A small network was shown many inputs. Here are its activations along a few directions, one row for each input.
Each table varies a few parts of the input and shows all the possible inputs, shuffled.
Descriptions start from the smaller parts, as in this example, which fits no table here: line(6) and (point or ring(11) or (values(2) and ring(8))).
Shared parts are said once, and a part with two or three values counts as separate values.
In the rows, zero is written as 128.

Other details of the inputs vary at random and push rows far along three fixed directions, the same in every table; ignore that.

Table:
x1: [ 62 127 123 157 141 134  69  73  26 146 208]
x2: [142 203  49 167 193 149 119 155 176  73 119]
x3: [131 129 168 123 162 134 157 124 106 116 130]
x4: [112 141 172  97 197 133 106 131  76  96 150]
x5: [139 187  59 190 201 138 130 207 223 103 160]
x6: [164  73 190  50  82 103 179 145 146 119 107]
x7: [ 57  88 126 160 133 123  53  88  30 125 184]
x8: [166  89 209  61 127 115 191 176 184 177 154]
x9: [125 160  61 164  79 125 139  64 165 202 106]
x10: [159 158  86 124 199 117 138 195 197  29  84]
x11: [117 159  44 200 133 137  88 157 143  94 125]
x12: [116 171  53 191  55 127 139  81 145 193 133]
x13: [162 118 131  88 106 126 166 110 142 161 126]
x14: [144 164 135  92 170 145 136 178 126  75 143]
x15: [103 163  44 204 130 125  98 147 142  91 128]
x16: [137  62 140  88  55 108 138  92 120 183 117]
x17: [126  81 168 121  50 115 140  97 118 187  94]
x18: [ 50 137 130 164 146 131  75  67  35 150 182]
x19: [165 173  92 112 109 125 161 135 191 142  91]
x20: [198 111 194  45 111 135 190 153 149 136 109]
x21: [120 168  40 162  59 132 120  80 147 201 133]
x22: [150 103 166 115  65 121 170  83 108 201 132]
x23: [129 122 163 130  70 129 152  71 113 212 114]
x24: [150 135 146 102  84 132 171 131 132 164 122]
x25: [143  69 159 114  46 104 150 102 112 182 115]
x26: [120 136 169 112 182 131 123 152  61  86 173]
x27: [181 196  74 107 195 136 148 206 183  44 125]
x28: [118 135  51 165  43 116 104  88 167 185  97]
x29: [165 130 149 101  88 132 170 132 133 159 125]
x30: [107 141 170  77 188 132 105 146  69  86 163]
x31: [142  98 142  94  87 110 137 121 147 148  84]
x32: [106 105 185  97 181 131  87 162  77  69 134]
x33: [ 57 127 132 175 151 143  78  56  42 150 183]
x34: [ 91  88 163  84 181 120  90 149  56  70 160]
x35: [107 147  80 178  75 121 135 119 200 230 159]
x36: [107  76 170  89 188 125  90 148  61  72 155]
x37: [115 112 144 135 147 111 113 124 121  97 120]
x38: [105  86 199 118 187 138 103 154  65  73 132]
x39: [ 78 123 155 160 150 156  86  86  35 150 173]
x40: [162 117 171  58 175 130 142 217 142  36 113]
x41: [133 124 154  93 171 135 147 119 115 116 131]
x42: [105 133  51 186  43 112 111  80 162 176 110]
x43: [125 115 142 105  57 119 157  75 109 195 145]
x44: [157 101 218  65 137 109 197 174 193 173 130]
x45: [175 117 205  45 106 128 185 139 143 146 101]
x46: [161 141 114 151 136 130 174 163 239 172 128]
x47: [189 106 203  59 106 134 197 150 136 143 114]
x48: [152 211  41 163 174 149 115 179 171  70 136]
x49: [128 210  32 154 181 134 123 160 174  70 131]
x50: [169  79 199  58  98 100 186 147 158 114  88]
x51: [ 75 124 148 171 148 146  92  74  36 147 177]
x52: [151 180  49 178 100 153 133 107 187 159 105]
x53: [ 60  96 155 166 134 118  71  94  38 131 152]
x54: [172  84 189  63  85 117 181 171 148 122  91]
x55: [172 122 187  48  99 113 203 137 152 131 116]
x56: [179 106 205  56 113 139 187 127 147 148  99]
x57: [116 131  69 188  41 111 127  93 159 178  97]
x58: [116  98 178 119 175 137  95 166  67  70 150]
x59: [ 91  97 192 102 172 129  94 164  53  72 146]
x60: [107 167  60 213 141 132  88 138 153 100 102]
x61: [122 166  65 206  70 148 130  69 155 203 112]
x62: [139 168  48 183 173 152  94 173 183  54 104]
x63: [123 121  61 178  63 128 108  75 175 181  88]
x64: [ 57  95 135 176 139 146  45  78  49 138 152]
x65: [167 149 196  70 195 122 186 193 132  50 119]
x66: [148  95 139  80  79 112 139 132 144 141 103]
x67: [118 198  62 181 140 129 131 139 146 108 131]
x68: [ 65  77 130 148 150 132  60  79  46 132 161]
x69: [ 81 119 143 152 169 134  55 123  74  95 138]
x70: [190 110 182  48 118 132 190 133 155 140 105]
x71: [163 195  70 105 197 131 157 199 182  41 126]
x72: [ 79 143 116 169 175 147  84  94  63 112 180]
x73: [165 119  99 141  96 120 157 130 192 117  89]
x74: [ 73 115 133 138 159 146  82  67  42 151 178]
x75: [152  85 139 102  92 125 137 116 149 147  92]
x76: [103  84 188 128 182 129 102 141  57  72 148]
x77: [117  73 142  95  54 107 131  83 121 184 111]
x78: [ 84 123 192 109 202 126 114 174 112 124 194]
x79: [121 117 177 133 174 130 143 149 163 159 161]
x80: [136 137  59 188  88 122 134 105 197 135  88]
x81: [123 122 157 124  65 128 152  79 107 211 114]
x82: [133 119 164 110  71 133 140  70 117 210 114]
x83: [162 195  78 115 203 130 158 190 188  48 109]
x84: [102 133 194 118 196 128 121 128  52  95 158]
x85: [133 126  53 174  38 129 101  97 163 183 108]
x86: [170 116 199  66 112 113 197 115 148 142 108]
x87: [109 177  88 196 170 130 117 152 207 151 152]
x88: [ 64  91 133 182 133 129  59  91  31 133 171]
x89: [ 63  98 145 148 143 123  47  82  51 135 148]
x90: [128 160  45 189  65 133 133  71 154 192 137]
x91: [124 169  71 174  54 133 140  91 150 199 114]
x92: [143 154  87 123 193 116 125 193 176  32  97]
x93: [184 103 175  36 109 116 190 136 139 147 122]
x94: [186  74 190  58  91 126 165 155 156 126  91]
x95: [165 177  96 116  97 134 161 140 188 142 100]
x96: [104  87 168 101 196 128 100 137  83  70 135]
x97: [137 127 152 132 174 114 134 170 134  62 104]
x98: [157 150  88 142 183 124 126 199 174  24 120]
x99: [165 126 133  91  98 131 154 116 141 164 124]
x100: [120 159  30 178 139 129  74 150 150  96 126]
x101: [131 182  51 165 163 135  98 188 182  52 103]
x102: [137  72 159 133  53 129 139  87 122 189  99]
x103: [ 59  86 153 182 145 129  67  83  34 133 155]
x104: [143 169  37 170 172 134  89 179 178  53 115]
Description of these inputs: ring(8) and (point or (values(2) and ring(6))).
Question: The inputs of x101 and x62 match in every part but the ring(8) part. If x57 is changed in the same way as x101 into x62, which row does it become?
Answer: x76
Question: The inputs of x31 and x104 match in every part but the ring(8) part. If x50 is changed in the same way as x31 into x104, which row does it become?
Answer: x98
Question: List by row number the other rows that have the ring(8) part in common with x11.
Answer: x1, x7, x8, x16, x25, x26, x27, x29, x48, x85, x93, x100
Question: List by row number the other rows that have the ring(8) part in common with x64.
Answer: x2, x3, x33, x38, x41, x56, x61, x63, x79, x80, x96, x103
Question: A walk changes only the ring(6) part. It starts at x54 and steps to x15. List the rest of the walk in order.
Answer: x6, x34, x66, x40
Question: Change only the values(2) part in x42. List by row number the other rows that result.
Answer: x55
Question: Change only the values(2) part in x66. List by row number the other rows that result.
Answer: x21

Table:
x105: [155 140  81 166 102 135 133 103 187 147  90]
x106: [ 91 142 111 180 121 142  80 117 110 136 138]
x107: [138 112 162 127 137 142 138 125 105 117 124]
x108: [123  88 122 137  89 132 108 102 133 170 120]
x109: [126  90 142 117 123 124 121 132 128 141 118]
x110: [138 131 151 107 114 144 120 129 116 149 131]
x111: [136 185  83 147 139 133 127 158 167 123 118]
x112: [136 123 142 105 138 132 135 106 120 150 125]
x113: [131 105 164 116 145 132 128 115 126 116 124]
x114: [113  96 156 111 132 110 133 139 137 126 129]
x115: [133  99 153 121 125 112 139 143 115 125 133]
x116: [ 97 100  98 166  82 131  93  89 133 175 133]
x117: [ 83 164  51 229 111 151  53  99 118 154 135]
x118: [133 110 137  92 118 117 124  99 104 101  93]
x119: [208 129 133  77  47 111 221 105 238 190  70]
x120: [115 129 127 160 139 138 124 116 100 129 127]
x121: [127 118 125 119  99 117 138 115 111 165 149]
x122: [130 135 154 107 114 139 123 130 119 145 138]
x123: [146 167  92 130 160 115 150 181 165  79 142]
x124: [126 108 154 124 136 118 135 109 128 141 113]
x125: [104 131 139 155 110 131 104 119 119 145 130]
x126: [148 154  98 151 183 133 129 156 169  78 100]
x127: [141 165 104 158 176 131 147 167 155  75 110]
x128: [137 104 128  96  96 111 126 125  93  94 114]
x129: [191 129 137 116  84 129 204 142 203 132  78]
x130: [141 115 135 108 119 124 138 132 107 143 145]
x131: [111  95 134 130  99 120 118 110 136 155 130]
x132: [108 148 130 135 113 136 108 118 115 154 146]
x133: [122 132 126 122 136 123 125 136 107 117 164]
x134: [123 137 169  96 130 121 139 144 120 138 137]
x135: [130 113 140 134 161 125 116 160 100  91 141]
x136: [107 118 109 126 117 137 103 113 125 151 152]
x137: [147 114 134 110 112 131 132 128 110 138 148]
x138: [101 104 118 143 124 120 105 120 125 148 129]
x139: [163 162  88 142 109 146 158 124 163 140 110]
x140: [111 127 133 154 114 136 102 122 110 153 120]
x141: [115 168  44 164 135 132 107 137 177 123 138]
x142: [105 157 119 142 160 146  89 143  96 121 148]
x143: [131 134 158 102 144 131 157 129 102 132 136]
x144: [118 117 152 136  97 124 123 119 122 167 114]
x145: [141 155  86 178  94 129 154 114 175 142 104]
x146: [144 121 144 103 135 138 130 102 122 145 128]
x147: [137 131 156 107 131 141 150 122 108 127 141]
x148: [ 86 153  97 161 149 124 101  89 114 146 154]
x149: [127 108 166 118 142 122 135 113 132 121 122]
x150: [149 166  96 114 141 125 121 176 147  48  82]
x151: [126 132 140  98 159 127 128 144  78  49 110]
x152: [121 119 168 129 133 118 156 127 115 124 125]
x153: [132 101 150 128 109 113 136 130 121 128 140]
x154: [126  96 134  80 113 116 117 128 108  92 103]
x155: [ 92 127 100 182 123 112 102 118 109 132 155]
x156: [149 143  89 160 136 126 131 165 163  86 127]
x157: [131 112 114 132  59 125 132  89 120 188 150]
x158: [130 108 141  90 138 130 127 137 122 139 135]
x159: [125 136 148 105 188 141 116 135 111  88 150]
x160: [119 148 157 108 181 127 148 151 100  91 151]
x161: [124 121 128 103 166 142 105 149 116 104 149]
x162: [166 163 110 122 145 140 170 154 158 111 110]
x163: [124 110 144  88 137 121 132 137 127 141 137]
x164: [119 118 177 118 127 117 134 145 123 130 123]
x165: [135 111 146 130 163 132 111 162 101  79 146]
x166: [112 137 118 133 139 127 117  92 117 158 137]
x167: [136 132 164  99 134 131 159 125 110 127 141]
x168: [130 157  83 125 155 118 138 164 183 105 131]
x169: [101 119 133 154 134 116 120  94 127 144 128]
Question: What is each input in this table made of?
Answer: values(5) and (point or (values(2) and ring(6)))
Question: The inputs of x111 and x121 match in every part but the values(5) part. If x150 is changed in the same way as x111 into x121, which row does it become?
Answer: x128
Question: The inputs of x135 and x120 match in every part but the values(5) part. If x157 is changed in the same way as x135 into x120, which row does it become?
Answer: x147
Question: Change only the values(2) part in x132. List by row number the other rows that result.
Answer: x125
Question: Change only the values(5) part in x105. List by row number the other rows that result.
Answer: x107, x108, x117, x165
Question: List by row number the other rows that have the values(5) part in common with x126.
Answer: x105, x112, x113, x118, x119, x124, x146, x148, x149, x159, x166, x169
Question: Change only the values(5) part in x110. List by row number the other rows that result.
Answer: x137, x139, x146, x161
